A small network was trained on invented records. Each row is its activation on one of them, seen along a few directions.
Here are examples, each followed by its value of one field, LIGO.
The word missing means that the record has no LIGO.
The largest differences between rows may come from other fields.
In the rows, 500 means zero.
Strong random noise was added to every row along 9 fixed directions; ignore it. To show where, here is one row again and again, with new noise each time:
[417 546 556 477 488 461 569 474 543 451 515 572 574 457 544 508 484 365
 577 524 531]
[712 574 478 445 417 397 500 523 444 246 692 661 768 626 697 489 236 569
 582 648 569]
[461 588 492 516 494 542 487 473 446 472 492 520 537 473 492 350 496 385
 448 548 598]
[474 433 726 455 567 566 493 524 489 546 416 412 376 465 462 322 485 176
 391 670 430]
[458 487 640 390 573 471 546 476 585 548 543 536 490 479 460 436 348 338
 418 549 576]
[564 672 436 407 414 514 520 529 482 403 641 560 726 496 533 408 475 571
 576 585 482]
[456 557 395 676 468 447 547 671 566 417 372 596 574 492 581 597 422 518
 622 218 502]
[419 531 217 411 354 671 333 402 525 725 571 350 441 351 677 235 377 391
 288 642 311]
[417 499 554 293 464 430 564 305 539 567 480 608 424 433 436 658 561 519
 599 379 492]
[472 397 345 589 356 527 381 413 414 513 321 484 324 451 738 524 471 371
 510 437 335]
[562 587 571 520 497 530 537 521 482 434 507 524 663 588 581 520 347 623
 437 583 606]

[476 421 393 481 479 421 436 344 449 533 559 549 444 517 691 505 293 339
 414 592 630] => pazir
[559 495 372 433 394 488 416 285 342 537 405 579 373 554 535 674 466 685
 446 376 593] => pazir
[472 526 362 377 441 549 449 431 504 649 484 424 386 408 410 497 589 595
 503 372 384] => fonol
[590 488 588 422 538 559 513 524 521 551 548 469 496 501 452 421 415 532
 383 549 462] => bup
[523 445 525 583 464 549 498 525 402 416 357 434 444 525 563 571 661 472
 574 507 381] => bop
[634 419 391 569 441 555 336 404 342 432 469 412 426 553 605 353 510 507
 397 617 468] => fela
[517 510 473 329 490 509 520 600 613 627 546 452 445 423 340 495 546 518
 556 408 279] => rabon
[382 491 534 824 526 609 563 522 475 482 166 481 391 451 440 580 692 553
 461 249 564] => bup
[589 499 537 627 401 548 492 499 394 414 305 539 453 533 608 586 529 566
 519 458 416] => pazir
[584 427 656 500 510 522 516 561 525 490 457 494 449 550 550 514 393 449
 461 576 387] => rabon
[502 554 407 503 511 455 492 484 572 523 564 605 515 480 396 447 387 533
 408 346 648] => rabon
[423 534 436 658 447 520 498 559 547 470 453 548 523 434 585 502 424 460
 478 428 499] => missing
[242 330 617 806 554 552 522 392 494 538 202 447 271 431 598 569 579 249
 397 495 601] => missing
[552 407 602 329 570 577 382 452 408 675 454 387 222 474 350 263 456 290
 307 552 450] => fonol
[371 530 592 585 563 506 542 465 418 476 361 449 468 462 429 557 794 368
 633 522 557] => vebu
[374 429 577 659 625 501 524 510 594 544 403 434 489 519 530 581 526 448
 459 490 611] => fonol
[492 540 518 660 505 640 497 580 567 529 489 378 618 509 658 412 365 545
 350 679 492] => vebu
[402 486 584 461 534 537 573 431 617 598 555 452 502 412 416 494 582 465
 469 544 507] => bop
[407 596 632 574 618 405 680 502 546 366 517 625 677 510 338 585 650 517
 656 442 699] => rurim
[496 483 549 363 557 473 460 195 462 520 657 535 515 519 466 428 476 484
 362 725 770] => vebu
[456 430 603 374 422 462 508 314 436 458 506 530 481 538 692 711 533 433
 647 654 396] => fela
[496 477 523 549 416 485 470 350 317 410 368 529 407 533 499 609 751 482
 631 495 477] => rurim
[586 535 474 339 397 508 484 472 460 497 581 475 522 515 520 524 511 567
 569 588 330] => rurim
[675 446 342 469 531 406 359 637 448 483 556 507 463 566 456 440 407 520
 547 331 448] => fela
[478 448 504 387 547 405 482 283 470 474 660 600 508 513 510 504 518 397
 503 598 690] => bup
[308 470 623 460 501 514 609 399 605 621 419 456 468 423 497 717 660 532
 574 498 427] => missing
[536 593 663 298 624 422 644 616 601 476 742 587 742 560 363 509 359 513
 554 554 621] => bop

Which value of LIGO does each new row have?
[440 467 486 556 552 402 519 572 564 442 427 591 382 454 413 513 496 317
 588 252 557] => fonol
[609 503 469 581 566 417 473 570 505 388 533 593 577 626 525 513 358 594
 496 411 703] => vebu
[498 538 659 611 577 538 582 451 489 479 460 534 542 556 446 508 452 575
 390 559 715] => rabon
[482 546 496 620 545 516 485 599 406 457 390 489 469 514 383 419 724 405
 573 418 526] => rabon
[567 359 239 567 414 469 304 454 510 514 570 492 376 473 713 331 225 336
 368 493 462] => fonol
[379 500 565 471 489 470 576 275 589 483 626 545 622 461 643 575 396 463
 477 691 609] => fela
[428 640 561 511 399 517 583 443 445 369 520 588 587 421 444 454 707 378
 667 570 466] => rurim
[485 708 539 438 465 548 628 574 521 493 555 515 756 517 438 619 598 837
 598 488 495] => missing
[449 622 503 570 551 617 514 673 544 593 433 423 594 528 426 482 416 601
 401 426 575] => vebu
